Each row has a name. Each piece below is followed by the name of the row it came from, unless a question asks for something else. Each question is about the rows just above it. Places in a row count from 0.

[122 139 139 114 163 186 139 103] : Q928
[ 76 149 114 163 163 167 139 103] : Q831
[134 165 119 138  91  95 120 173] : Q299
Give the next entry after [114 163 186].	[139]
The value that Q928 holds more than once:	[139]
The next entry after [134 165 119]:	[138]
What is the next entry after [139 139 114 163]?	[186]
Give the next entry after [114 163 163].	[167]

[136 113 118 136 117 111 138 136 118 133 148 129 125 121 123 111 126 142
 112 126 127 129 122 134 149 112 133 118 119 130 133 143 121 112 131 115
 134 136 122 131 126 173 143 120 143 132 118 139 130 137 134 125 124 138
 124 149 121 130 113 112 120 152] : Q12
[133  94 118 104 124 140 136 148 138 123 129 118 125 126 133 111 121 142
 183 118 100 132 183 105 111 138 137 138 136 141 136 100 142 183 144 128
 114 151 127 178 134  97  93 148 106 126  78  99  97 103 153 147  84  89
 100 134 119 110 137 170 124  94] : Q706
[102 163 136 132 137 120  96 147 102  97 153 140 155 112 156 123 161 129
 117 115 130 114 123 113 102 120 114 136 147  95 107  95 126 147 142 121
 114 138 103 119 124 120 132 141 157 149 147 120 125 117 115 127 151 155
 140  66 111  97 136 116 152  86] : Q60
[136 113 118 136 117 111 138 136 118 133 148 129 125 121 123 111 126 142
 112 126 127 129 122 134 149 112 133 118 119 130 133 143 121 112 131 115
 134 136 122 131 126 173 143 116 131 155 143 109 152 125 104 136 161 130
 135 106 121 118 136 128 135 125] : Q842
[136 113 118 136 117 111 138 136 118 133 148 129 125 121 123 111 126 142
 112 126 136 129 122 134 149 112 133 118 119 130 133 143 121 112 131 115
 134 136 122 131 126 173 143 116 118 100 133 133 111 125 144 124 135 123
 139 131 149 148 138 134 135 125] : Q654
[140 126 144 152 125 158 137 107 137 127 117 149 109 112 150 146 141 108
 147 120 132 107 119 132 131 117  93 132 114 127 152 172 122 135 118 146
 110 150 157 101 190 105 136 108 109  87 136 133  94 121 149 122 138 115
 143 137 161 161 145 141 139 124] : Q96
[133  94 118 104 124 140 115 133 150 127 129 113 106 157 105 125  84 124
 124 118 100 132 183 105 111 138 158 138 136 141 136 100 142 131 144 128
 114 151 127 178 134  97  93 148 106 126  78  99  97 103 153 147  84  89
 100 134 119 110 137 170 124  94] : Q527
[106 159 128 125 130 119  95 146 109 108 145 136 158 115 153 123 175 127
 112 123 131 121 125 115 104 153 114 138 143 101 107  99 122 149 135 125
 122 128 108 119 116 109 128 140 152 159 150 117 134 120 110 128 159 150
 140  77 114  99 139 118 149  95] : Q427
[138  86 115 112 116 136 118 132 148 130 135 116 109 153 113 123  91 123
 120 120 108 133 172 106 118 132 133 139 132 139 136 113 139 119 143 128
 112 150 125 158 137 106  99 142 109 124  79  94 103 104 153 145  91  93
 109 134 121 117 136 166 123 107] : Q416
[138 114 112 137 116 110 139 135 118 135 148 129 125 124 125 110 126 140
 114 127 127 130 120 133 147 114 128 122 116 130 132 142 123 114 134 115
 136 135 125 133 125 179 142 120 143 132 118 143 128 138 134 125 123 137
 120 148 122 132 111 108 118 151] : Q129
[140 126 144 152 125 158 137 107 137 127 117 149 109 112 150 146 141 108
 147 120 132 107 119 132 131 117  93 132 114 127 152 172 122 135 118 146
 110 150 157 101 190 105 136 108 109  87 136 133  94 121 149 122 138 115
 143 137 161 161 145 141 139 124] is in which row?	Q96
The row with [133  94 118 104 124 140 136 148 138 123 129 118 125 126 133 111 121 142
 183 118 100 132 183 105 111 138 137 138 136 141 136 100 142 183 144 128
 114 151 127 178 134  97  93 148 106 126  78  99  97 103 153 147  84  89
 100 134 119 110 137 170 124  94] is	Q706
Where do [136 113 118 136 117 111 138 136 118 133 148 129 125 121 123 111 126 142
 112 126 136 129 122 134 149 112 133 118 119 130 133 143 121 112 131 115
 134 136 122 131 126 173 143 116 118 100 133 133 111 125 144 124 135 123
 139 131 149 148 138 134 135 125] appear?	Q654
[136 113 118 136 117 111 138 136 118 133 148 129 125 121 123 111 126 142
 112 126 127 129 122 134 149 112 133 118 119 130 133 143 121 112 131 115
 134 136 122 131 126 173 143 120 143 132 118 139 130 137 134 125 124 138
 124 149 121 130 113 112 120 152] is in which row?	Q12

[146 146 146 146 203 146 157 146  49] -> Q518
[110 131  94 128 164  89  78 128  82] -> Q168
[157 163  96 165 204 146 157 120  49] -> Q182
Row and place of [120] in the named rows:	Q182, 7
The value that Q518 holds more than once:	[146]
Row and place of [204] in the named rows:	Q182, 4
Which value appears more than once in Q182?	[157]
What is the next entry after [163  96 165 204 146 157 120]?	[49]
[164] is at row and place	Q168, 4
The value that Q168 holds more than once:	[128]

